A small network was shown many inputs. Here are its activations along a few directions, one row for each input.
Each table varies a few parts of the input and shows all the possible inputs, shuffled.
Descriptions start from the smaller parts, as in this example, which fits no table here: one of 4 places along a line, together with either a single point or one of 9 places around a ring or (one of 2 separate values, together with one of 5 places around a ring).
Shared parts are said once, and a part with two or three values counts as separate values.

Table:
row 1: [ 18 -36 -18  23   8   0  22  -8 -20  51 -75  22   8  37 -31   4  20]
row 2: [-11  -2  59  21  42 -57 -21  -1 -23 -22  -9  32 -37  21   5  -3  20]
row 3: [-37  36   0 -28 -10   8  -1  19  23 -43  70  -9 -23 -30  43   2  -7]
row 4: [  6  -5  14 -25  -5  50   9  17 -24 -50  54 -43  27  -9  48  17 -15]
row 5: [ 71 -44 -32   5 -20  46  -5 -18 -13  43 -24 -14  35  15 -18  -4  -7]
row 6: [ 75 -44  30   7   7  44 -20 -14 -44 -16   3 -15  11  20  60   4   5]
row 7: [-48  54 -24  -1 -16 -42  -3  -8  52  20 -20  14 -15 -33 -46 -18 -19]
row 8: [-12   7  -5  11   7 -60   2  -4  -2  32 -40  38 -10  19 -69  -8  10]
row 9: [-36  37 -59 -33 -37   5  17  17  54  15  40 -12   4 -38 -37   1 -15]
row 10: [  4  -5 -49 -24 -29  51  19  23   6  10  25 -32  55 -18 -27  12 -23]
row 11: [-49  49  37   7  15 -43 -24 -13  28 -35  14   4 -38 -28  29 -15   2]
row 12: [ 21 -47  47  38  38  -3   4  -9 -38  -5 -40  14 -17  43  42   8  31]
Changing only one part turns row 7 into row 8. The same change can be made to row 11. Which row results?
> row 2
What do these inputs look like to the network?
> one of 2 separate values, together with one of 6 places around a ring

Table:
row 13: [-36  22  18   4  15 -40  -2   5   7 -11  -1  18 -22  -2 -10  -3   6]
row 14: [-11   5 -24 -24 -17  29  17  21   6 -10  38 -19  18 -13   1  11 -10]
row 15: [ 70 -75  49  49  43  -8  -7 -26 -70  24 -83  29  -5  70  16   2  36]
row 16: [ 98 -93  31  27  23  58  -2 -13 -77   8 -37 -11  30  58  46  15  21]
row 17: [ -5  11 -35 -22 -26  31  11  11  18   2  26 -22  24 -22  -9   4 -18]
row 18: [-32  24 -15   3  -3 -34   5  -2  24  20 -20  16  -9  -8 -41  -8  -1]
row 19: [-18  25  -5   6  -2 -37 -11 -11  26  15 -15  17 -18 -11 -28 -14  -2]
row 20: [-26  26  14  10   9 -39 -13 -10  20  -2 -10  19 -31  -9  -2 -12   4]
row 21: [-10   9   0 -20  -8  24   4  15   0 -30  45 -23  11 -16  23   8 -11]
row 22: [  8  14 -25 -20 -25  28  -5   1  18  -2  31 -21  15 -25   3  -3 -18]
row 23: [  0  15  -4 -15 -14  25  -6   0  14 -21  36 -22   2 -23  31   0 -12]
row 24: [-38  18  -4   1   6 -36  10   9  12   7  -8  19 -15   1 -31   0   7]
Changing only one part turns row 23 into row 20. The same change can be made to row 22. Which row results?
> row 19
What do these inputs look like to the network?
> one of 2 separate values, together with either a single point or one of 5 places around a ring

Table:
row 25: [ 50 -66  15  20  20  30  11   2 -52  11 -29  -1  25  41  11  17  19]
row 26: [-26  29  -5  -7  -8   8  -7  -3  36 -17  26 -14 -17 -31  29  -5  -9]
row 27: [-46  45  15   8   5 -40 -11 -14  35 -11  -1  15 -40 -21  10 -15  -2]
row 28: [ 50   4  38 -24  -6  24 -50  -6 -20 -57  79 -29   8 -20  50  -6 -22]
row 29: [ 61 -41   8  18   1  43  -8 -22 -34  13 -42 -20  34  19  18  -1  -7]
row 30: [-66  37  15 -13  10 -25  10  18  18 -36  32   2 -26 -19  16   3   2]
row 31: [-19  33   2  13   3 -56 -22 -17  27  24 -30  27 -22 -13 -43 -20  -2]
row 32: [-33  13 -28 -21 -16  34  23  27  18 -15  43 -24  19 -20  12  13  -7]
row 33: [ 27   2 -59 -18 -40  29   0  -4  27  40   6 -10  23 -18 -42 -10 -25]
row 34: [  9  14 -44 -21 -34  35   6  -1  31  16  15 -21  18 -26  -5   0 -20]
row 35: [-14  20 -27 -13 -23  37   3   2  36  -5  30 -27   8 -32  27  -3 -13]
row 36: [ 31  -2  38 -32   3  20 -27  18 -39 -66  91 -28  20  -8  32   9 -15]
row 37: [-30  40  10   9   3 -51 -17 -11  31  -2 -13  24 -32 -19 -10 -16  -2]
row 38: [ 41 -63  27  26  33  12  12  -1 -62  11 -45  21  -2  59  26  13  36]
row 39: [ 69 -59  16  29  12  33 -11 -23 -34  20 -41  -3  14  29  29   2  13]
row 40: [-50  32  10   0  11 -54   5  16  13 -12   0  26 -21  -6 -26  -1   2]
row 41: [-10   6 -44 -31 -27  32  27  24  12   6  26 -19  29 -13 -22  16 -13]
row 42: [-24  10 -39 -26 -25  34  32  22  13  -5  33 -26  23 -18   0  16  -7]
row 43: [-39  26   3   4  11 -59   0   9   9  14 -18  28 -11   0 -61  -5   3]
row 44: [ 41 -49   8   9   8  41  14   3 -52   3 -29 -18  45  31   0  14  -2]
row 45: [-45  44  16  -4   1 -20 -11  -9  34 -27  18  -1 -36 -30  31 -11  -1]
row 46: [ 58 -58  57  47  38 -10 -13 -29 -47   9 -60  21 -25  54  43  -2  34]
row 47: [ 38 -66  57  38  48 -13   9  -5 -64   0 -50  23 -14  67  24  14  38]
row 48: [ -5  18 -38 -18 -31  36  11  -2  32   5  21 -28  11 -30  16  -1 -14]
row 49: [-46  21  -6 -16   0   4  15  23  18 -26  38 -12  -7 -19  13  10  -5]
row 50: [  8  -5 -58 -27 -33  26  20  22   8  29  19  -8  34  -5 -58   6 -19]
row 51: [-66  37  15  -1  13 -45  10  13  18 -20  13  18 -30 -10  -6   0   1]
row 52: [ -2  20 -16  14  -4 -59 -22 -26  25  44 -44  31 -13  -1 -70 -24   0]
row 53: [-22  13 -15   5   4 -62   1  -1   7  34 -32  32  -2  12 -88  -9   5]
row 54: [ 61 -56  27  35  24  15 -10 -26 -44  20 -57  19 -13  46  44  -2  30]
What do these inputs look like to the network?
> one of 2 separate values, together with either a single point or one of 4 places along a line or one of 10 places along a line
Changing only the choice among 2 separate values turns row 45 into row 30. The same change can be made to row 52. Which row results?
> row 53
A walk changes only the place on the line of 4. It starts at row 47 and steps to row 38. List the rest of the walk in order.
> row 25, row 44
Change only the choice among 2 separate values in row 32. List by row number the other rows that result.
> row 35

Table:
row 55: [-27  30 -36 -31 -23   2 -11  21  60  -6  74 -17   3 -45 -29  -2 -16]
row 56: [-73  50  44  -9  25 -64   1  18   4 -47  18  35 -53  -9  18   5   7]
row 57: [-25  35 -42  -1 -18 -52  13  -8  27  45 -50  51 -27   5 -62 -17   0]
row 58: [ 78 -36  34  -1   4  65 -26 -18 -49 -29  10 -27  19  13  84   1 -11]
row 59: [ 22   7 -73 -37 -59  56  30  -1  15  32   0 -28  37 -18 -22   2 -26]
row 60: [ 32 -31  60  50  35  -1 -32 -37 -23 -11 -46   9 -20  21  59 -12  20]
row 61: [-21  17 -47  12 -21 -12  22 -15  46  55 -58   6   2 -11 -43  -6  -4]
row 62: [ 61 -84  -6  24  14  29  15  13 -52  34 -22   7  42  52 -18  18  25]
row 63: [-66  78  -6 -14  -9 -76 -25   9  49  -7  28  28 -33 -42 -57 -26 -23]
row 64: [ 40 -18  73  28  40 -54 -33 -35 -40 -14 -35  36 -54  33  42 -10  37]
row 65: [  7 -13 -74 -12 -27  36  18  11  27  58  -2   5   8  -6 -34   3   6]
row 66: [-65  62 -11  -1 -11 -34 -13  -4  68   4  24 -13  -3 -52 -39 -17 -23]
row 67: [-18  52 -46 -49 -48  26  -9   9  40 -28  79 -47  36 -62 -17  -1 -44]
row 68: [ 72 -61  42  23  21  32 -21 -12 -37 -13  11  -4 -18  37  73   4  23]
row 69: [-30  27   5 -42 -14  46  16  25 -10 -64  70 -39  16 -24  59  13 -14]
row 70: [-72  35  30   9  24 -24   7  14  20 -42  10  -7 -20 -20  38   4   9]
row 71: [ 24 -38  29  26  34 -51   3 -14 -54  31 -70  37  -4  64 -54   2  32]
row 72: [ 74 -58  -7  -1  -6  64  14  11 -60  13 -27 -23  66  29 -11  20 -14]
row 73: [ 22 -58  16  44  32  -4   7 -14 -36  34 -84   7  25  40 -34   1  10]
row 74: [-36   3  13 -17   8  14  24  27   5 -47  70 -16 -23  -6  48  19   8]
Changing only one part turns row 74 into row 68. The same change can be made to row 69. Which row results?
> row 58
What do these inputs look like to the network?
> one of 4 places along a line, together with one of 5 places around a ring
Change only the place on the ring of 5 in row 66. List by row number the other rows that result.
> row 60, row 61, row 70, row 73

Table:
row 75: [ 76 -38 -24  11 -17  44 -17 -23 -15  37 -34   2  19  11   5  -7  -5]
row 76: [ 30 -41   0  16  11  11   7  -2 -25  27 -51   1  20  24 -22   7   7]
row 77: [ 19 -29  37  17  29 -20  -4  -5 -39  -1 -27  20  -3  39   2   8  24]
row 78: [-41  28 -36 -13 -13  -6  11   8  35  19   6  -4  10 -26 -46   1 -12]
row 79: [ 22 -35  -2  19  12  -5  24   2 -27  24 -51  15  10  39 -16  12  19]
row 80: [ 22 -37  48  27  33 -17 -11 -16 -29 -16 -17  13 -26  30  31   0  25]
row 81: [-43  52  16 -11  -2 -24 -13  -2  34 -25  22   4 -36 -29  21 -12 -11]
row 82: [-14  29 -42 -11 -33   5   1  -2  44  23  17 -16  12 -25 -40 -12 -22]
row 83: [-51  28 -37 -10 -17 -22  26  14  34  18   3   9   0 -16 -39   3   0]
row 84: [-14  18 -21 -54 -33  61  24  36   4 -55  97 -54  34 -38  33  25 -31]
row 85: [ 45 -56   4 -15   2  95  13  25 -49 -32  50 -44  45  19  69  25   4]
row 86: [-46  39   1 -11   3 -39  -1  21  24  -8  23  16 -17 -19 -23  -1   4]
row 87: [ 38 -18  47  28  22  -6 -30 -27 -27 -12 -18   1 -11  12  49  -8  14]
row 88: [-34  51  12  -4  -6 -19 -26 -11  36 -33  24  -3 -17 -39  24 -18 -16]
row 89: [  6 -32  15  17  25 -18  14   3 -46  10 -43  23   2  47 -21   6  17]
row 90: [-45  36  12  -3   9 -37 -11   9  32 -27  30  10 -34 -22   8  -4  -7]
row 91: [ 58 -40  -7  16  -6  24   0 -13 -18  36 -35   1  23  22 -13  -4  -7]
row 92: [ 26 -18  50  21  26  -7 -15 -23 -28  -9 -21   8 -29  23  45  -4  19]
row 93: [-61  33 -20 -13  -2 -36  18  22  16   3  10  20 -11 -12 -46  -2  -2]
row 94: [  7  31 -55 -29 -42  16 -12 -17  46  22  16 -21  11 -38 -23 -15 -20]
What do these inputs look like to the network?
> one of 2 separate values, together with either a single point or one of 9 places along a line
Changing only the choice among 2 separate values turns row 88 into row 87. The same change can be made to row 94. Which row results?
> row 75

Table:
row 95: [-57  58 -42 -27 -30 -28   5   9  61   5  34   4 -16 -40 -34 -11 -13]
row 96: [ -9 -15  18  12  17 -15  13   9 -13   0 -13  17 -16  21   2   8  11]
row 97: [ 39 -17  -2   0  -5  -1 -13 -16  -6  14   2   0  -2   8  -5  -5   5]
row 98: [ 30 -14  17   7   6   0 -21  -8  -5  -3  10  -1  -7   6   9  -5   0]
row 99: [ 37 -16  -1   8  -8   3 -15 -15  -7  20 -17  -4  23   5 -28  -5 -10]
row 100: [ -9 -14  14  21  18  -5   1  -4   2   6 -19   9 -16  10  18  -1  15]
row 101: [  1 -14  -5  16   7  -3   8 -11   2  22 -28   9 -11  15   2   0  22]
row 102: [ 20  -8  11  12   5  11 -12 -13  -1   0 -14   7 -16   5  34  -7   0]
row 103: [  2 -17  -5  12   7 -15  19   4 -14  20 -43  10  13  22 -35   7   4]
row 104: [  4   0   5 -19  -9  43   9  17 -10 -37  50 -35  27 -14  46  15 -10]
row 105: [ 13 -13 -33 -23 -23  62  18  12  -6   5  18 -38  46  -9  -6   8 -22]
row 106: [ 21  -3  35   4  11  -9 -25 -14 -15 -25  13  -9  -4   1  18  -7  -2]
row 107: [ 30 -11  -6  13  -8  12  -6 -15  -3  23 -42   3  12   1  -3  -7  -6]
row 108: [ 11 -14 -16 -17 -14  53  11  20  -2 -21  43 -29  19 -11  35  16  -9]
row 109: [-62  60 -23 -21 -17 -28   0  14  59 -11  42   6 -23 -48 -19  -9 -17]
row 110: [ 29 -10  -6   6  -7  11  -5 -18  -4  18 -22   6 -12   7  18  -7   6]
row 111: [ 10   4  30   9  10   2 -17 -19 -11 -21 -10  -2 -11   2  42  -7  -1]
row 112: [-70  74  -3 -29 -11 -36  -7  11  49 -29  44  -6 -22 -50  -9  -4 -15]
row 113: [-61  62 -46 -19 -30 -22   6   8  55  12  18  -5   5 -43 -57 -14 -31]
row 114: [ 16 -15  -6  -3   4  -8   1   6 -19  13  -2  18  -2  19 -16   2  14]
row 115: [ 18 -15 -33 -26 -24  56  18  11  -1  -4  35 -30  25  -5  17  14  -5]
row 116: [  2 -14  -7  22   8  -3   7  -8   1  28 -48   4  13  10 -18   0   9]
row 117: [ -2  -3  32   1  18 -17 -11   8 -28 -26  10  10  -4  11   8   0   7]
row 118: [  1 -15  -1   6   7 -14  21   1 -12  15 -22  18 -10  27 -15   8  18]
row 119: [  7 -13  14   4  14  -7  -7  13 -19  -3   8  18  -7  16  -1   2   9]
row 120: [ 14 -16  -8   3   6  -6  -1   4 -22  18 -22  12  22  14 -38   3  -1]
row 121: [-18  -3  37   8  23 -23   8   3 -23 -22 -11   7 -14  16  10   7   9]
row 122: [-18  -2  32  19  23 -13  -4 -10  -8 -16 -16   1 -13   6  27  -1  14]
What do these inputs look like to the network?
> one of 4 places along a line, together with either one of 2 separate values or one of 5 places around a ring
Changing only the place on the line of 4 turns row 121 into row 103. The same change can be made to row 111. Which row results?
> row 107
Change only the place on the ring of 5 in row 100. List by row number the other rows that result.
> row 96, row 98, row 102, row 119
Change only the choice among 2 separate values in row 109. List by row number the other rows that result.
> row 108
Change only the choice among 2 separate values in row 104. List by row number the other rows that result.
> row 112
